These are the activations of a small neural network, seen along a few directions. Each row is one input.
Each table varies a few parts of the input and shows all the possible inputs, shuffled.
Descriptions start from the smaller parts, as in this example, which fits no table here: one of 5 places around a ring, together with either a single point or one of 11 places around a ring or (one of 3 separate values, together with one of 6 places along a line).
Shared parts are said once, and a part with two or three values counts as separate values.
(in the rows, 128 means zero)

Other details of the inputs vary at random and push rows far along two fixed directions, the same in every table; ignore that.

Table:
r1: [128 105 150 130 119 156 121 105 152 113 139]
r2: [112 134  94 140 159 168 165  96 176 158 139]
r3: [128 159  91 187 126 149 127 183 103 184 160]
r4: [119 110 133 132 122 153 136 114 156 109 106]
r5: [126  86 136 127 158 130 136  38 181 146 126]
r6: [125 166 125 191 107 190 120 145  96 160 128]
r7: [137 130 144  84 112 102 107 168 113  61 101]
r8: [140 103 114 119 165 128 151  49 181 129 107]
r9: [104 131 131 130 146 140 151 116 157 144 146]
r10: [108 128 152  73 119  78 111 163 121 101 147]
r11: [132 120 138 139 145 124 140  75 146 144 120]
r12: [110 185 100 163 101 152 138 180  80 180 141]
r13: [136  94 142 126 143 124 137  50 167 138 139]
r14: [118 187  85 156 118 156 137 187  62 167 144]
r15: [160 106 143 100 129  46  98 159 109  94 117]
r16: [127 106 117 124 143 160 140 109 152  98 107]
r17: [127 162 123 183  96 190 105 153  83 171 136]
r18: [117 133 157  76 107  78 116 170 110  99 160]
r19: [140  88 125 151 145 145 120 123 176 110 124]
r20: [140 128 151  82 107  56 115 151  90  96 100]
r21: [151 128 136  75 123  63 118 152  79  85 101]
Each input here is: one of 3 separate values, together with either a single point or one of 6 places along a line.
Changing only the choice among 3 separate values turns r4 into r20. The same change can be made to r7. Which row results?
> r8

Table:
r22: [150  82 165  89 131  96 106 119 145  61 113]
r23: [141 167 163 123  81 114  91 181  50  99 108]
r24: [140 177 136 117  99  88 100 169  45 147 149]
r25: [120 139 129 144 146 138 151  71 142 170 137]
r26: [124 161 136 112 100 108 105 225  72 107 157]
r27: [ 96 165 119 153 104 167 138 165 110 158 145]
r28: [130 101 151  67 128  61 120 105 136 107 133]
r29: [141 141 121 143 134 112 125 122 101 162 150]
r30: [111 100 128 123 165 143 150 115 205 114 141]
r31: [139 149  65 148 164 143 171  90 123 169 102]
r32: [145 104 136 142 113 135 108 125 121 116 116]
r33: [113 149  63 145 159 184 175 137 144 143 112]
r34: [127 105 158 115 113 127 120 103 140  97  99]
r35: [153 158  78 164 128 172 139 136  87 134  77]
r36: [107 124 139  98 132 137 129 143 151 106 156]
r37: [107  86 125 118 158 134 152 111 214 114 134]
r38: [120 163 119 157 112 130 136 116  91 186 134]
r39: [144 160 132 122 102  57 102 190  58 140 126]
r40: [150  89 166  96 137  89 107 125 154  61  99]
r41: [141 116 117 187 129 169 122 104 145 152 108]
r42: [ 94 117 142 109 147 152 154 110 183 113 143]
r43: [137 129 115 159 160 126 143  87 152 171 137]
r44: [138  83 165  79 115  99 103 109 146  67 107]
r45: [132 125 104 166 138 136 139  91 128 188 147]
r46: [139 125 133 157 123 175 115  93 131 135 127]
r47: [104 150 111 149 109 170 129 156 120 158 158]
r48: [113  91 144  75 128  93 128 158 161  79 143]
What is each input in this table made of?
> one of 3 separate values, together with either a single point or (one of 2 separate values, together with one of 4 places along a line)
Changing only the choice among 3 separate values turns r23 into r25. The same change can be made to r35. Which row results?
> r31
Change only the choice among 2 separate values in r38. List by row number the other rows that result.
> r25

Table:
r49: [154 140 108 163 120 114 113 143  82 156 110]
r50: [107  85 124 127 168 163 160  68 234 124 131]
r51: [156 144 133 161 107 123  99 129  81 155 140]
r52: [137 149 129 169  99 139 124 116  85 163 111]
r53: [117 153 108 163 132 161 144 142 122 154 147]
r54: [162 146 136 104 109  93 104 142  69  97  99]
r55: [108  91 116 125 166 154 165  68 224 128 139]
r56: [112 132 102 142 131 163 145 120 144 161 147]
r57: [120 156 120 164 124 164 132 161 114 149 139]
r58: [116  94 162  53 124  84 110 153 157  53 119]
r59: [139 107 169  51 140  33 113 110 125  83 109]
r60: [120 137 146 105 110 118 107 184  96  93 128]
r61: [116 131 112 137 135 155 146 128 131 148 146]
What is each input in this table made of?
> either one of 5 separate values or (one of 2 separate values, together with one of 4 places along a line)

Table:
r62: [130  95 128 113 150  97 149  80 181 122 112]
r63: [144 153  91 191 101 167 128 128  74 189 134]
r64: [159 145 154  53 109  30  87 198  54  68 122]
r65: [109  81 131 105 170 138 162  88 201  96 133]
r66: [116 151  98 184 134 186 146 144 129 178 147]
r67: [113 178 101 176 100 191 124 152 100 172 147]
r68: [138  80 119 143 175 160 158  32 208 129  98]
r69: [119 133 167  49  97  60  98 210  97  62 126]
r70: [115  97 146  84 146 104 138 141 167  88 130]
r71: [147 169  96 236 115 191 120 125  92 210 145]
r72: [139 160 118 202 115 165 109 134  86 186 140]
r73: [126 120 161  74 117  55 123 130 128  92 111]
r74: [134 133 153  46  90  50  91 222  88  43 121]
r75: [138 127 145 122 127 127 128  98 131 113 101]
r76: [117 154 148 102 106 108 124 185  89  94 139]
r77: [145 197  99 180 111 155 109 158  40 191 144]
r78: [127 134 120 139 129 108 131 123 121 149 116]
r79: [132 101 129 117 124 118 127 100 123 128 121]
r80: [150 114 158  51  88  29  91 192  59  61 110]
r81: [129  62 121 120 157 138 151  42 190 130 120]
r82: [116 171 101 164 104 172 114 171  89 160 141]
r83: [115 133 159  81 115  91 119 184 113  88 133]
r84: [114 148 137 121 119 129 132 166 103 112 139]
r85: [101  67 128 116 187 163 176  46 237 109 135]
r86: [130 155  98 197 105 185 130 109  80 203 137]
r87: [131 168  92 212  97 199 133 108  75 217 142]
r88: [147 154 145 115 103  96 100 170  62 104  97]
r89: [130 131 149  74 113  72 121 199  99  61 130]
r90: [142  72 155 104 155  94 123  85 185  91 121]
r91: [106  65 115 111 175 164 157  51 242 110 129]
r92: [119 153  90 184 123 189 140 140 134 181 146]
r93: [141  84 147  91 154 101 133  83 171  81  90]
r94: [144 148 161 124  98  88  88 172  71 113 129]
r95: [142  88 157 105 142  88 112 110 155  93 121]
r96: [119 171 104 162 104 158 116 191  85 163 142]
r97: [106  91 144  88 145 130 145  96 204 100 134]
r98: [151 172  99 199 113 174 126 131  81 176 110]
r99: [119 134 154  63  99  82  99 190 102  67 125]
r100: [109  67 122 118 187 158 177  55 236 106 134]
r101: [122 181  87 219 118 179 136 120  87 226 131]
r102: [124  83 128 112 163 103 153  64 198 124 110]
r103: [138 168 105 175 132 173 133  94 105 188 147]
r104: [138 124 154 136 120 117 112 113 129 125 133]
r105: [108  64 119 112 177 157 163  59 248 118 132]
r106: [155 188  98 171 111 141 113 159  51 176 142]
r107: [135  85 112 128 187 150 156  27 205 142 132]
r108: [112  74 134 119 174 127 166  21 229 136 114]
r109: [131 129 161  58 105  53 110 219  98  58 128]
r110: [116  91 121 101 149 137 137 105 192  99 128]
r111: [149 146 176  63  92  46  87 193  54  57  90]
r112: [143 120 157  63 135  68 112 125 116  84 125]
r113: [109 163  98 197 130 201 144 141 119 195 151]
r114: [115 188 121 166  96 162 125 190  73 167 151]
r115: [110 154 100 176 124 187 133 143 126 179 145]
Changing only one part turns r98 into r111. The same change can be made to r109. Which row results?
> r83
Changing only one part turns r78 into r102. The same change can be made to r91. Which row results?
> r110
What is each input in this table made of?
> one of 6 places along a line, together with either one of 4 places along a line or one of 5 separate values
Change only the place on the line of 4 in r67. List by row number the other rows that result.
> r76, r97, r114
Start at r63 and move only the place on the line of 6, one step at a time. The first step leads to r80. Which rows follow, in order?
> r81, r79, r86, r87
Which other rows agree with r101 in the place on the line of 6? List them by row number.
> r72, r77, r79, r82, r85, r88, r113, r115
Change only the choice among 5 separate values in r103. List by row number the other rows that result.
> r73, r75, r87, r104
